These are the activations of a small neural network, seen along a few directions. Each row is one input.
In each table, some parts of the input vary, and every possible input appears once, in random order.
Descriptions start from the smaller parts, as in this example, which fits no table here: one of 5 places around a ring, together with either a single point or (one of 2 separate values, together with one of 4 places along a line) or one of 11 places around a ring.
Shared parts are said once, and a part with two or three values counts as separate values.
(in the rows, 128 means zero)

Other details of the inputs shift rows strongly along three fixed directions, in all tables alike. That doesn't count.

Table:
row 1: [ 98 211 134 142 104 115 103 140 151 114 136 127]
row 2: [159 112 148 105 143 134 149 110  90 135 135 141]
row 3: [125  88 114 164  98 112  80 170 144 116  94 107]
row 4: [131 231 150 132 114 122 124 139 138 122 142 159]
row 5: [164 107 113 126 119 126  74 153 143 117  88 140]
row 6: [168 113 135 135 159 153 170 115 117 137 141 155]
row 7: [ 90 223 120 114 120 134 117 122 160 132 154 139]
row 8: [101  98 101 114 182  99 204 132 153 134 115 159]
row 9: [ 82 209 126 137 114 123 126 130 146 121 158 123]
row 10: [117  85 106 118 127 134 125 118 129 138 126 104]
row 11: [ 74  90 189 125  91  93 160 117  50 114 143  61]
row 12: [170 102 131 127 148 140 148 114 114 138 122 142]
row 13: [166  96 136 143 150 146 156 128 113 134 127 145]
row 14: [148  97 136 128 150 141 154 106 109 132 137 126]
row 15: [132 128 113  81 169 165 150  82 131 153 156 144]
row 16: [102  87  82 145 133  67 126 199 185 116  63 140]
row 17: [133 126 111  83 165 165 148  87 134 149 153 144]
row 18: [ 41  70 168 140  87  93 155 125  58 125 150  50]
row 19: [134 110 100  96 153 161 141  97 143 154 145 136]
row 20: [131  92 126 135 150 147 156 104 115 139 144 128]
row 21: [130 225 151 132 112 122 125 139 135 120 143 156]
row 22: [136 111 120 118 116 124  81 142 138 124 104 123]
row 23: [109 223 148 129 109 119 115 131 139 116 141 138]
row 24: [134  98  82 136 117 131  79 146 168 133  97 120]
row 25: [147 103 123 161 121 126 102 155 138 118 102 126]
row 26: [ 75 219 133 138 115 121 129 126 143 122 162 124]
row 27: [ 74  93 193 133  96  95 167 120  48 112 151  63]
row 28: [163 117 102 121 171 165 148  93 149 145 144 155]
row 29: [141  97 129 132  97 106  67 164 123 111  82 111]
row 30: [135  94 123 124 145 143 148 104 121 136 142 122]
row 31: [138  99 105 134  98 120  67 159 157 124  88 116]
row 32: [ 97 213 136 134 112 120 119 128 144 116 147 128]
row 33: [148 129 124  90 165 159 147  87 125 142 150 150]
row 34: [128 101 129 103 138 141 142  98 116 145 142 120]
row 35: [172 106 114 149 111 122  93 160 144 120  86 140]
row 36: [122 215 157 152 109 114 132 150 128 109 141 143]
row 37: [159 113 133 154 116 120 111 157 128 120 104 132]
row 38: [121  92  91 158 105 122  81 165 159 125  99 114]
row 39: [158 131 124 113 169 156 164  84 123 140 147 150]
row 40: [190 129 121 103 166 156 146 104 122 140 133 176]
row 41: [ 75  93 191 113  88  94 153 120  51 119 144  64]
row 42: [159 101 111 160 123 131  94 159 151 118  95 136]
Each input here is: one of 2 separate values, together with either a single point or (one of 4 places along a line, together with one of 5 places along a line).
- Which other rows does row 19 become when the choice among 2 separate values takes its other values? List them by row number. => row 7
- Which other rows does row 15 become when the place on the line of 5 takes its other values? List them by row number. => row 7, row 18, row 24, row 26

Table:
row 43: [130 180  86 110 187 159 164 101 187 149 147 184]
row 44: [129 174 131 142 136 110 119 152 152 109 113 156]
row 45: [203  47  63 159 189 181 144 117 173 152 112 172]
row 46: [113 169 130 138 105  99 102 164 142 108 109 125]
row 47: [192  95  61 107 183 169 133 112 184 149 112 182]
row 48: [ 68 205 191 137 138 146 223  59  61 133 228 104]
row 49: [ 78 148 156 185  74  97 114 163 114 100 132  79]
row 50: [ 98 221 127 123 112 118 118 132 147 122 148 143]
row 51: [ 82  68 149  91 124 129 153  87  81 145 157  74]
row 52: [189  89 140  83 203 176 234  51  91 163 173 164]
row 53: [162  40 101 131  96 122  44 171 136 125  64 105]
row 54: [ 48  50 169 104 105  91 177 107  62 131 146  45]
row 55: [ 87  13 181 142  98 127 160 100  29 134 163  34]
row 56: [137  17 114 146  72  84  48 186 114 114  49  76]
row 57: [ 63 210 142 136 107  91 135 159 138 113 140 133]
row 58: [142 119 129 147  97 102  65 162 135 106  83 119]
row 59: [170  34 141  99 181 148 213  88  82 158 142 144]
row 60: [196 185 113 115 163 168 141 101 154 145 140 194]
row 61: [111 172  99 126 119 126  95 134 175 129 121 133]
row 62: [121 175 117 136 133 110 122 158 155 118 114 153]
row 63: [ 83 216 145 121  93 117  98 142 133 116 151 121]
row 64: [162 179 117 130 153 137 119 128 166 115 120 172]
row 65: [115 219 171 133  82 121 100 147 115 114 140 127]
row 66: [193  46  99 131 123 144  50 149 148 124  69 131]
- The inputs of row 47 and row 63 match in every part but one. If row 49 is changed in the same way as row 47 into row 63, which row does it become? => row 55
- What do these inputs look like to the network? => one of 4 places along a line, together with either a single point or one of 5 places along a line
- Which other rows agree with row 59 in the place on the line of 4? List them by row number. => row 43, row 44, row 45, row 57, row 62
